A small network was shown many inputs. Here are its activations along a few directions, one row for each input.
In each table, some parts of the input vary, and every possible input appears once, in random order.
Descriptions start from the smaller parts, as in this example, which fits no table here: values(2) and (point or ring(11) or (line(4) and ring(5))).
Shared parts are said once, and a part with two or three values counts as separate values.

Other details of the inputs vary at random and push rows far along two fixed directions, the same in every table; ignore that.
To show where, the next rows are all for the same input, with only those details redrawn:
[-44  19 -13 -14  -6  22   1  -2 -45   3  17  29  75]
[-16  38 -21 -16 -21  65  47  -6 -76  22  -1 -11  94]
[-51  -8   5  15  21 -45 -49  17  23  -9   5  36   4]
[-16  25 -12   2  -8  32  25   6 -41  18 -12 -15  54]
[-12  31 -15  -2 -13  45  36   4 -53  22 -12 -20  65]
[  41   23    0   53    1   17   52   36    7   45  -79 -107  -35]
[  1  28 -11  13  -9  36  39  12 -36  27 -30 -43  38]
[-57  -4   1   4  15 -33 -45  11   7 -11  16  47  26]

Table:
row 1: [-26 -31 -18 -12 -27  12  11  10  -9 -29  13  35  27]
row 2: [ 59   3  30  28   3  20  11  -1   1  38 -10 -84 -53]
row 3: [  1  -2 -27  -4 -37  54  60   4 -50 -15   4 -14  50]
row 4: [ 33  14   4 -16   4 -18  57 -25  -2  14  -3 -68  -6]
row 5: [ 13  15   2 -41   5   6  45 -24 -43 -10  -1 -15  34]
row 6: [ 14  28 -14 -70 -16  46  62 -30 -80 -14   2 -10  75]
row 7: [-51  -3   8  16   9 -25 -24 -20  17  -6  23  42  32]
row 8: [-56  13  -5  -1  -8  -7 -11 -36  -5  -2  51  46  71]
row 9: [-26 -19   2  -1 -21 -20 -26  20  39 -26 -10  43   5]
row 10: [-27 -16 -12  -7 -24  19  12  -2 -16 -17  -8  28  25]
row 11: [-48 -15  -1  -7   6 -30 -50  24  27  -9 -12  45   4]
row 12: [ -2  32 -16  -1 -38  61  70 -26 -61   6  23 -12  96]
row 13: [  2 -13  27   7  19 -32 -54  21  31 -15  15  38 -58]
row 14: [-41 -14  -6  12  -7   0  13 -21 -14 -10  29  21  30]
row 15: [ 36  43  -4  14   2  21  27  -6  -5  45   0 -71 -50]
row 16: [ 58  13  21  19  -9  25  16 -10  -6  41  10 -84 -34]
row 17: [-38 -15  10   9   1 -27 -39   5  39 -16 -21  47  -2]
row 18: [-15 -20 -14  23 -17 -12  31  -5  10  -5  36 -15   9]
row 19: [-22  -7  24 -28   2   6 -60 -22 -32 -18  65  60  28]
row 20: [ 14 -18   9  65   6 -25  22  20  39   1 -52 -55 -69]
row 21: [ 57   5 -34 -23 -15  34  33 -33 -62  -7  -6 -20  49]
row 22: [ 28  24   2   6   1  26  24  -1 -30  34  20 -13 -15]
row 23: [-34 -25 -13 -15 -27  16   2   6  -5 -16  -7  34  22]
row 24: [-20 -29  -8  24  -8 -10  23   0   6 -11  25  -4   5]
row 25: [-21 -46   6  46  10 -57 -19  25  53 -30   2   9 -52]
row 26: [-24  -7  -1 -19  43 -37 -26 -36  39 -27  54  33  21]
row 27: [ -8 -18   0  36  -4 -17   3  16  25 -18 -33 -17 -39]
row 28: [-22  39  -8 -35   1  36 -12 -20 -57   0  44  41  28]
row 29: [ 63  -7  22  -3 -19  37  -1  23  10  31 -45 -66 -61]
row 30: [ 63   2  21  -1 -19  46   9  11 -11  25 -34 -60 -42]
row 31: [-50  -4  -1   3  12 -35 -52  23  21 -16  -3  36   6]
row 32: [-24  10  -3  17 -20 -15  10 -18  10 -10  40  13  41]
row 33: [ -7 -17   7  -9  52 -44 -44  -4  58 -45  -3  28 -28]
row 34: [ 49  42  -2  12   0  36  24  19 -10  29 -46 -71 -70]
row 35: [  3  -9  26 -14   2  -3 -62  -1  -2 -16  27  24 -20]
row 36: [-55 -21  -3  17  -2 -39 -16 -22  20 -18  49  37  13]
row 37: [  31   19   -3   54    2   -8   43   23   32   54  -47 -109  -39]
row 38: [ -4  -7  11 -12   6 -20 -48  18  15  -5  15  62 -45]
row 39: [-11 -12   7 -26   0 -14 -53  23  17  -1  17  68 -38]
row 40: [-23 -21  15 -42  -3  -1 -55  11   7 -11  35  84  -3]
row 41: [ 93 -21 -23   1 -11  11  33   3   5  20 -69 -72 -36]
row 42: [-45   4   1   1 -14  -9 -14 -11 -12 -37  39  65  61]
row 43: [ -4  20  -2  -9   0   0  -9 -14 -20  19  64  32   5]
row 44: [-49  -8   6  18  21 -46 -49  19  26  -8   2  32  -1]
row 45: [-18 -42 -16  -5 -26   2   6  26  18 -19  -7  17  -3]
row 46: [  7 -15  34  23  28 -43 -47  18  38  -5  17  27 -67]
row 47: [-10  24 -20 -33 -46  83  49 -11 -54  18 -26   6  90]
row 48: [ 12   2  20   5  11   6  -2  -4  -6  18  33   6 -15]
row 49: [ 37   4 -16 -40   8  53  42  -7   0   1 -38 -29  20]
row 50: [ 49  -1 -26 -12  -4  18  27 -39 -55  -4   8 -11  46]
row 51: [-24   0   2 -32   6 -11 -62  14  23  -3   5  47 -50]
row 52: [-22 -23   2 -70   5 -29 -17  -8   5 -28   3  47  14]
row 53: [ 29  16 -10 -64 -17  42  66 -19 -56  -1 -25 -24  46]
row 54: [-15  12   3 -22   3  -2 -42   6 -21 -13  41  70  -5]
row 55: [ 34  39  -1  13   6  32  29  -2 -16  41 -12 -65 -47]
row 56: [  35  -22   33   24   16  -33  -34   38   62    9  -33   -9 -105]
row 57: [ 43 -25 -22 -20  -3  -9  -7 -20 -11 -13 -12  10   9]
row 58: [-41 -12  20  39  20 -52 -45   2  49 -17  -9  35 -17]
row 59: [  8 -21   7  35  10 -40 -25  59  79  24 -84 -49 -83]
row 60: [ 51 -26  -9  24  20 -41  -1 -24  15   4  -5 -36 -29]
row 61: [  8 -14  18  59   4 -58 -23  37  77 -25 -43 -19 -71]
row 62: [ 19  16 -11 -22  26  38  46 -37 -20   0  14 -22  50]
row 63: [ 33 -17 -18   2   8 -37  -6 -42   1  -1  35  -7  12]
row 64: [ 26  16 -19 -48   6  64  47 -24 -30  -8 -16  -8  56]
row 65: [-25  -5  18 -10  12 -27 -45 -17   9  -2  81  59   3]
row 66: [  49    4   23   49   24  -30   -8   35   37   24  -30  -37 -111]
row 67: [ -9  27  -8   4 -21  43  29  -9 -31   2 -25  -6  53]
row 68: [ 51  -2  11  30  50 -19  20   5  55  -4 -50 -65 -60]
row 69: [-62  -4  -2   1  16 -32 -39   0   8   0  32  41  34]
row 70: [ 26  13   2 -28   6   5  62 -27 -30   9  -5 -51  19]
row 71: [-30  10   0 -35   6  -2 -57   0  -2 -12  23  62 -24]
row 72: [ 30  -8  10  48 -14 -20  14  36  59  -4 -68 -45 -59]
- What is each input in this table made of? => line(6) and (values(3) or line(4) or line(5))
- Changing only the line(6) part turns row 3 into row 1. The same change can be made to row 67. Which row results? => row 17
- Changing only the line(6) part turns row 15 into row 55. The same change can be made to row 8. Which row results? => row 7
- Change only the line(6) part in row 68. List by row number the other rows that result. => row 26, row 33, row 49, row 62, row 64
- Change only the line(4) part in row 38. List by row number the other rows that result. => row 30, row 56, row 71
- Change only the values(3) part in row 41. List by row number the other rows that result. => row 49, row 52
- Change only the line(4) part in row 40. List by row number the other rows that result. => row 29, row 39, row 51
- Change only the line(5) part in row 23. List by row number the other rows that result. => row 9, row 45, row 47, row 59

Table:
row 73: [-45   4   2 -20  13 -26 -28 -17   6 -24  34  53  26]
row 74: [ 19  25 -16  -9   1  29  46 -14 -39  24 -15 -45  39]
row 75: [ 30   8  10  30  11   3  34  10  18  11 -32 -57 -32]
row 76: [-11   4  -3  -3   6   4  -4 -20 -21  -7  24  18  47]
row 77: [-15   1 -14 -14 -19  17  14 -27 -49  -5  43  17  64]
row 78: [ 27  -1   5  31  -6  -2  39  10  12  12 -21 -61 -41]
row 79: [  8 -27   1  -4   3 -27 -28  24  33 -23 -34  16 -41]
row 80: [ 28 -21  -1  -1   7 -18  19   4  30 -15 -35 -24 -37]
row 81: [ 33   2   5  36  -2  -7  41  14  23  17 -27 -57 -46]
row 82: [-17 -13   5  12   3 -12 -25   6  29  -3   7  15 -18]
row 83: [  54   -4   36  -39   39  -29  -80  -12   16    6   50   29 -101]
row 84: [ -3   1   5  14  16 -36 -21  -8  24  -5  -4  -4  -7]
row 85: [  9   2  14  26   6  -2  -9  25  17   6 -31 -16 -33]
row 86: [  3 -20 -16 -31  -3   0   2 -26 -19 -25   8  27  43]
row 87: [-18   2   9  -2   4 -13 -23   4  22  -1  -5   9  -5]
row 88: [-19  10  -9  -6 -15  29  -4   2 -25  -2  14  29  28]
row 89: [ 13 -33   4  -5   5 -26 -19  15  46 -16 -31   1 -40]
row 90: [ 15  26 -17  -6 -37  65  50   3 -61  24  -4 -11  45]
row 91: [-41  -1   0 -26  10 -10 -31  -1   1  -5  19  40  25]
row 92: [-25  -2   3  -5  26 -35 -15   1  23  -8   5  11 -13]
row 93: [  5   2 -11   6 -10   5  17 -15 -22   5  20   1  33]
row 94: [ 22  39  -9  -3 -23  58  45   6 -42  25 -36 -40  24]
row 95: [ -3 -17   0  33  19 -43 -30  -1  40  -8   5   0 -32]
row 96: [ 49  18  -7  33  -6  36  71   6  -1  27 -40 -88 -29]
row 97: [-26 -14   7   9  -8 -19 -32  16   8  -9  11  29 -18]
row 98: [-20   1  -4 -16 -27  29   9  -8 -33   1  27  14  40]
row 99: [-30  24 -14 -38  -9  38   3  -2 -52   4  12  33  62]
row 100: [ -7  -5   0   4 -13   4  -1   6   3   7  11  12   5]
row 101: [-37 -11  13  -7   9 -13 -41  -1  13 -16  24  49  17]
- What is each input in this table made of? => point or (line(4) and (point or line(6)))
- A walk changes only the line(6) part. It starts at row 99 and steps to row 94. List the rest of the walk in order. => row 85, row 88, row 90, row 97
- A walk changes only the line(4) part. It starts at row 86 and steps to row 80. List the rest of the walk in order. => row 89, row 79

Table:
row 102: [ 16 -30   7 -26   3  -7 -29  -4  12 -22  20  29 -33]
row 103: [ 12  19   4 -60   9  36  -4 -23 -47  -2  24  22  38]
row 104: [-44 -11 -20  23   5 -28  31 -28   8 -28  20   3  80]
row 105: [-31   7 -11   8  -9  13   1  12  -7  -9 -26  15  34]
row 106: [ 10 -30  16 -27   4 -26 -46  -6  22 -29  21  44 -32]
row 107: [  9   5   0 -47  11  11 -30 -23 -28 -15  25  37  15]
row 108: [-18 -35  -9 -22  -8 -15 -16   9  10 -32   5  48  -5]
row 109: [-24  -3  -2 -29  20 -28 -30   6  26 -14 -15  31  -8]
row 110: [ 55  32  20  27  16  18  24  16   1  45 -25 -73 -63]
row 111: [  24    4   -1   74    9  -32   60  -11   26   26  -15 -104  -19]
row 112: [-31  -3  -1 -39  14 -15 -27   0  -7 -20   6  50  23]
row 113: [ -8  21  15  -8  24 -13 -35  -5  12  14  30  19 -27]
row 114: [-12 -26  -9 -25  -1 -22 -31   5   9 -20  -5  44   8]
row 115: [ 35 -13  17  36   4 -14  -9  21  34  14   4 -26 -90]
row 116: [ 83  27   9  -6  14  33  42   6   9  39 -65 -99 -59]
row 117: [ 29 -28   5  13  -8 -27   6  26  42 -10 -52 -23 -62]
row 118: [  8  32 -24  -9 -60 109  85  -5 -95  31  14 -32  76]
row 119: [ 25  28  15  44   2  15  33  32   7  45 -49 -84 -46]
row 120: [  47   45  -18  -27  -38  105   66  -23 -102   44   26  -29   70]
row 121: [-70  -4   5  -6  10 -19 -38  14  14 -23   1  63  37]
row 122: [-74   2  -2 -10  10 -18 -39  10  24 -20  -2  62  38]
row 123: [-43 -28   3  19 -18 -24 -24  24  36 -29 -17  42   2]
row 124: [ -3  10  12   2  20 -20 -48  -4   2   1  38  32 -30]
row 125: [-17  -4   0  12  26 -48  -8 -53   2 -13  85  23  30]
row 126: [ 15 -26   9 -27  15 -24 -53  -7  18 -15  14  35 -25]
row 127: [-10  21  -9  -5 -49  63  41  -4 -62  15  20  -2  58]
row 128: [ 25  35   8  42   1  18  35  28  17  50 -57 -92 -49]
row 129: [ 33   7 -18 -29   4  21  59 -69 -50  -7  41 -28  76]
row 130: [ 10  12  10  50   5 -13  -4  28  22  26 -36 -51 -57]
row 131: [-29  -4 -22  -6 -42  57  41   8 -36 -11  -7  20  66]
row 132: [ 25 -10   0  11  16 -30 -10  21  33  -4 -54 -25 -57]
row 133: [-23   5 -22  -8 -34  50  26   5 -38   1 -17  16  78]
row 134: [ 20 -32  -5  37  32 -79  23 -15  61 -19 -22 -52 -32]
row 135: [ -9 -16  20   5   2 -33 -53   1  22 -12  49  52 -41]
row 136: [-35  -8   3  12  -9 -14 -38  10   3   4  23  34   8]
- What is each input in this table made of? => ring(5) and (point or line(6))
- Changing only the ring(5) part turns row 105 into row 130. The same change can be made to row 131. Which row results? => row 118
- A walk changes only the ring(5) part. It starts at row 135 and steps to row 127. List the rest of the walk in order. => row 123, row 117, row 106
- Change only the ring(5) part in row 125. List by row number the other rows that result. => row 104, row 111, row 129, row 134
